Each row has a name. Each piece below is followed by the name of the row it came from, unless a question asks for something else. Each question is about the rows just above it. Places in a row count from 1.

duno: [101 112 162 130 132  73]
kotel: [160 130 133  73 139  72]
sakod: [102 112 162 130 128  74]
fel: [ 97 111 161 130 140  72]
Foza: [ 94 111 159 130 148  74]
fomit: [ 95 111 160 130 146  73]
bitak: [100 112 162 130 135  72]
Fuz: [ 96 111 161 130 143  73]
pomol: [101 111 162 130  72 139]
bub: [ 98 112 161 130 137  72]
rina: [103 112 162 130 128  74]
Which row holds [139  72 130 162] read backwards? -> pomol
which: [101 112 162 130 132  73] -> duno
Where in the named rows is [132]? -> duno, 5
The row with [160 130 133  73 139  72] is -> kotel
Row and place of [95] in the named rows: -> fomit, 1
Which row holds [ 96 111 161 130 143  73]? -> Fuz

soza: [181  96 148 136 133 140 105 174 142 133]
lipe: [112 132 112  93  95 156 163 112 117  94]
Pelel: [129 161  92 148 153 103 109 133  86 153]
which: [129 161  92 148 153 103 109 133  86 153] -> Pelel

mar: [160 130 105 171 104]
Zofe: [110 104 168  94 142]
debe: [135 103 126 167 170]
Bito: [154 130 105 111 104]
Which row holds this, read backwards? [103 135] -> debe
Which row holds this, read backwards? [167 126] -> debe
Which row holds this, read backwards? [104 171] -> mar
[170] is at row and place -> debe, 5
Which row holds this, read backwards? [170 167] -> debe
Where in the named rows is [126]? -> debe, 3
Which row holds [104 111] read backwards? -> Bito

Bom: [131 126 135 132 123 118 131 130 128 119 123 142 161 129 110 142 112 121
 105 131 129 110 122 142 128]
dumud: [142 122 139 142 129 114 122 127 135 127 126 138  80  79 114 113 116 108
 105 119 114 158 114 131 123]
beli: [134 133 138 130 125 130 126 145 137 132 110 111 151 126 113 105  96  93
 105 127 137 127 112 127 109]
gim: [122 142 129 100 103 122 104 149 139 143 184 137 119 116 135 128 149 150
 105 123 149 127 119 135 116]
sur: [120 138 137 145 136 126 129 131 145 123  98 146 114 115 125 123 117 119
 105 125 139 102 123 117 136]
gimo: [147 136 130 146 152 114 124 117 129 133 102 138  78 129 123 131 107 118
 105 153 126 126 115 124 124]
selu: [160 129 153 138 123 121 129 108 144 118 114 112 161 110 142 142 129 119
 105 135 140 125 120 131 107]
kuz: [131 126 135 132 123 118 131 130 128 119 123 142 161 129 110 142 112 121
 105 128 119 127 122 136 131]
Which row holds [131 126 135 132 123 118 131 130 128 119 123 142 161 129 110 142 112 121
 105 128 119 127 122 136 131]? -> kuz
which: [122 142 129 100 103 122 104 149 139 143 184 137 119 116 135 128 149 150
 105 123 149 127 119 135 116] -> gim
[131 126 135 132 123 118 131 130 128 119 123 142 161 129 110 142 112 121
 105 131 129 110 122 142 128] is in which row? -> Bom
which: [147 136 130 146 152 114 124 117 129 133 102 138  78 129 123 131 107 118
 105 153 126 126 115 124 124] -> gimo

lufu: [138 154 152 140]
sigi: [168 154  65 140]
varo: [138 153  65 140]
reb: [138 154 112 146]
[146 112] is which row, read backwards? -> reb
[146] is at row and place -> reb, 4
[153] is at row and place -> varo, 2

suda: [137  97 109 156 163 163 113 147]
nitun: [ 97 137 113 163 156 163 109 136]
rek: [154 114 152 158 134 121 112 178]
vereb: [144 177 142  89 127 104 143 138]
kupe: [ 79 135 171  99 129 133 121 104]
Row and place of [133] in the named rows: -> kupe, 6
Which row holds [113 163 163 156 109  97 137] read backwards? -> suda

doti: [102 157 144 128 165 132 154 121 120 127 142 122 144 138 110 160]
Gutid: [125  84 145  99 149 124 139 116 134 133 129 121 130 102 126 127]
dol: [ 94 122 154 148 141 137 182 138 181 121 166 124 127 186 114 132]
puz: [103  98 139 136  85 112  97 141  92 124 123 119 128 119 100 140]
dube: [117 133 115 104 116 139 138 119  69 119 127  81 133 132  94 123]
tekug: [134 154 132 129 108 138 157 142 139 123 128 153 145 147 141 139]
fofi: [125 135 111 127 123 131 100 113 120 148  81 130 139 145 139 129]
met: [125 135 111 127 123 131 100 113 120 148  81 130 118 140 133 116]
foge: [122 135 151 112 103 121 129 114  93 147 124 127 119 151  72  99]
Nosip: [108 112  78 109 147 126 133  99 108 128 137 152 130 123 166 137]
Where in the named rows is [104]? -> dube, 4
which: [103  98 139 136  85 112  97 141  92 124 123 119 128 119 100 140] -> puz
Which row holds [ 94 122 154 148 141 137 182 138 181 121 166 124 127 186 114 132]? -> dol

